Each row below holds a small network's activations on one input, seen along a few directions.
In each table, some parts of the input vary, and every possible input appears once, in random order.
A made-up example of a description, with smaller parts first: one of 5 places around a ring, together with either a single point or (one of 2 separate values, together with one of 4 places along a line) or one of 11 places along a line.
Shared parts are said once, and a part with two or three values counts as separate values.

Other details of the inputs shift rows strongly along two fixed directions, in all tables alike. That doesn't count.

A family of inputs:
x1: -15,-2,-16,1,2,7,70,6,21,0,-8,20,51,-39
x2: -1,-16,19,-34,14,25,12,-9,-45,37,58,15,-16,-7
x3: 4,7,-5,14,-3,-8,-19,-4,-3,-8,-9,-20,14,4
x4: 13,-5,28,36,-24,-13,-107,18,-7,-4,-14,-23,-91,59
x5: 11,-9,17,6,-32,-14,-102,12,6,-18,-25,-28,-85,60
x6: 9,-14,10,-43,4,21,14,2,-46,23,37,28,-6,-13
x7: 12,-2,-7,0,1,-8,-16,10,6,-10,-11,1,7,-1
x8: -6,-18,22,-34,0,26,22,-15,-42,29,62,11,-18,-5
x9: 1,9,-22,38,9,-19,1,19,52,-22,-49,-7,37,-13
x10: -19,12,-15,37,-5,-21,19,12,65,-23,-41,-28,18,-10
x11: -14,7,-18,31,-11,-16,17,14,60,-27,-54,-18,22,-7
x12: -8,15,-20,52,10,-21,9,33,44,-11,-48,-4,26,-15
x13: 3,58,-3,1,27,-23,23,-48,6,-9,-18,47,-37,40
x14: -9,13,-26,40,10,-27,-4,2,53,-24,-38,-27,42,-15
x15: 28,-10,14,11,-13,-23,-120,3,-8,-21,-21,-30,-62,53
x16: 1,-17,10,-45,-10,23,21,-5,-43,18,41,25,-9,-7
x17: -5,-10,21,-40,-18,33,30,-19,-52,20,49,-2,-16,1
x18: -9,11,-19,9,12,5,62,4,8,0,-2,5,64,-36
x19: 2,-14,15,-36,9,26,6,-20,-44,27,61,5,-6,-3
x20: 8,-15,12,-42,2,21,0,-26,-46,13,39,4,11,-4
x21: -7,0,-17,0,17,6,62,13,16,8,-10,23,54,-43
Each input here is: either a single point or (one of 4 places along a line, together with one of 5 places along a line).
Which other rows does x14 become when the place on the line of 4 takes its other values? List them by row number. -> x3, x15, x20
Which other rows does x3 become when the place on the line of 5 takes its other values? List them by row number. -> x4, x12, x17, x18
Which other rows does x16 become when the place on the line of 4 takes its other values? List them by row number. -> x1, x4, x8

A family of inputs:
x22: 0,-6,-2,10,5,2,3,15,4,4,-2,2,11,-13
x23: -3,9,-3,-3,-1,-3,13,-14,8,-9,-8,-2,6,2
x24: 1,15,-6,10,12,-6,10,-3,0,2,-6,12,5,-1
x25: 1,10,-5,2,6,-4,13,-1,6,-3,-11,20,1,2
x26: -8,11,0,8,0,-1,20,-5,11,-1,-3,0,-3,2
x27: -9,-9,0,10,0,2,8,16,10,6,1,-3,6,-13
x28: -4,-5,-5,2,-12,2,8,7,2,-4,-5,-12,12,-8
x29: -1,-6,-5,7,6,-1,-3,4,5,1,5,-13,21,-11
x30: 4,-6,-7,4,10,-2,-5,7,3,0,1,-7,22,-13
x31: 1,-4,-6,0,-9,1,4,10,0,-5,-8,-3,15,-8
x32: 1,9,-6,-6,3,-5,9,-12,5,-10,-13,8,9,3
x33: 2,-7,-6,-4,-6,2,0,4,4,-6,-8,-6,19,-9
x34: 2,8,-8,-7,4,-8,7,-12,5,-12,-10,6,10,2
x35: -5,-7,0,13,1,3,6,12,6,4,1,-5,10,-11
x36: -7,-4,-3,8,-7,2,7,7,3,0,-1,-15,13,-8
x37: -2,-6,-2,9,5,2,-1,5,5,3,2,-12,19,-11
x38: -7,7,-2,-1,-3,-2,22,0,14,-3,-8,4,-8,1
x39: -4,9,-4,2,4,-6,10,-15,9,-7,0,-7,8,0
x40: 12,-9,9,23,-19,-17,-94,11,14,-18,-23,-37,-49,38
x41: 4,-25,25,-45,0,32,4,-4,-58,34,60,18,-21,-7
x42: 3,13,-7,2,7,-7,10,-3,-1,-5,-12,16,6,2
x43: 0,-8,-3,0,-9,2,7,11,5,-4,-8,1,10,-9
x44: 4,-3,-6,2,-1,-1,1,13,-1,-2,-7,2,17,-10
x45: 0,9,-4,-1,0,-2,17,-3,7,-6,-12,14,-1,4
x46: 3,-6,-4,5,8,1,-3,8,3,2,-2,-6,20,-13
x47: -4,16,-3,13,8,-6,13,-5,3,2,-2,5,4,0
x48: -3,-3,-2,12,2,1,3,10,1,4,1,-9,15,-10
x49: -1,12,-4,10,11,-3,12,-1,6,3,-6,16,0,-1
x50: -4,9,-4,7,11,-4,14,4,11,5,-5,17,-4,-3
x51: 5,-9,21,-57,-3,25,9,-37,-59,18,58,11,-20,9
x52: -5,12,-1,13,8,-2,15,-3,9,3,-1,9,-1,0
x53: -1,11,-5,7,13,-9,6,-12,7,-2,2,0,11,-1
x54: 4,10,-8,4,17,-10,3,-10,4,-2,-3,7,11,-3
x55: -3,7,-5,-4,-1,-3,18,1,12,-3,-12,14,-5,2
x56: 8,-5,21,-55,-3,27,13,-29,-68,22,52,25,-25,13
x57: -6,10,-1,4,3,-3,12,-14,10,-4,-2,-6,6,1
x58: -4,-8,-4,-1,-9,3,3,1,7,-6,-4,-15,16,-9
x59: -7,14,-2,8,0,-4,17,-8,5,-3,-3,-3,2,2
x60: 4,10,-7,-3,10,-7,6,-9,4,-6,-11,13,10,1
x61: -5,-9,-2,3,-12,4,11,9,8,-3,-5,-8,7,-9
x62: 2,-23,20,-48,-6,31,1,-21,-57,24,64,-5,-7,-2
x63: -1,-9,-3,0,-2,0,5,18,8,0,-6,7,7,-13
x64: -11,-11,0,6,-8,3,12,13,12,3,0,-10,3,-10
x65: -1,7,-5,-1,6,-5,14,3,10,-1,-10,20,-3,0
x66: 12,-12,13,22,-22,-16,-86,25,15,-12,-29,-19,-62,38
x67: 6,-6,-9,-4,4,-3,-5,6,3,-5,-3,-3,22,-11
x68: 2,-7,-9,-6,-4,-1,-2,3,4,-8,-5,-7,20,-9
x69: 20,8,6,22,-1,-28,-90,1,12,-19,-31,-10,-53,47
x70: -4,13,-4,2,-3,-4,18,-7,4,-8,-9,1,1,3
x71: -6,-7,-3,4,-5,4,3,1,7,-2,0,-18,17,-9
x72: -8,-8,0,8,-8,5,10,9,8,1,0,-11,8,-9
x73: 2,-2,-4,9,5,0,0,13,-2,3,-3,-2,16,-12
x74: 3,-8,26,-54,-7,32,20,-29,-61,25,59,19,-33,12
x75: -8,10,-1,10,7,-3,16,1,13,5,-1,9,-5,-2
x76: 4,6,16,29,-12,-18,-73,9,21,-8,-22,-20,-74,48
x77: 3,11,-5,6,15,-6,6,-9,4,1,-6,9,9,-2
x78: 3,-6,-3,2,-2,1,4,14,4,-1,-7,6,11,-11
x79: 27,-23,36,-26,-14,12,-101,-4,-54,14,32,-10,-74,46
x80: -8,-11,-2,0,-12,2,12,13,11,-1,-5,-7,2,-10
x81: -2,12,-2,9,11,-5,8,-12,7,1,-1,1,8,-1
Describe the family of inputs behind these rows. -> one of 2 separate values, together with one of 5 places along a line, together with one of 6 places around a ring
The inputs of x57 and x76 match in every part but the place on the line of 5. If x60 is changed in the same way as x57 into x76, which row does it become? -> x65
The inputs of x25 and x69 match in every part but the place on the line of 5. If x74 is changed in the same way as x25 into x69, which row does it become? -> x51
Which other rows does x40 become when the place on the line of 5 takes its other values? List them by row number. -> x28, x58, x61, x80
Which other rows does x33 become when the choice among 2 separate values takes its other values? List them by row number. -> x32
Which other rows does x44 become when the choice among 2 separate values takes its other values? List them by row number. -> x42
A walk changes only the place on the ring of 6. It starts at x70 and steps to x59. List the rest of the walk in order. -> x47, x24, x42, x56
Which other rows does x78 become when the place on the ring of 6 takes its other values? List them by row number. -> x22, x35, x43, x61, x72
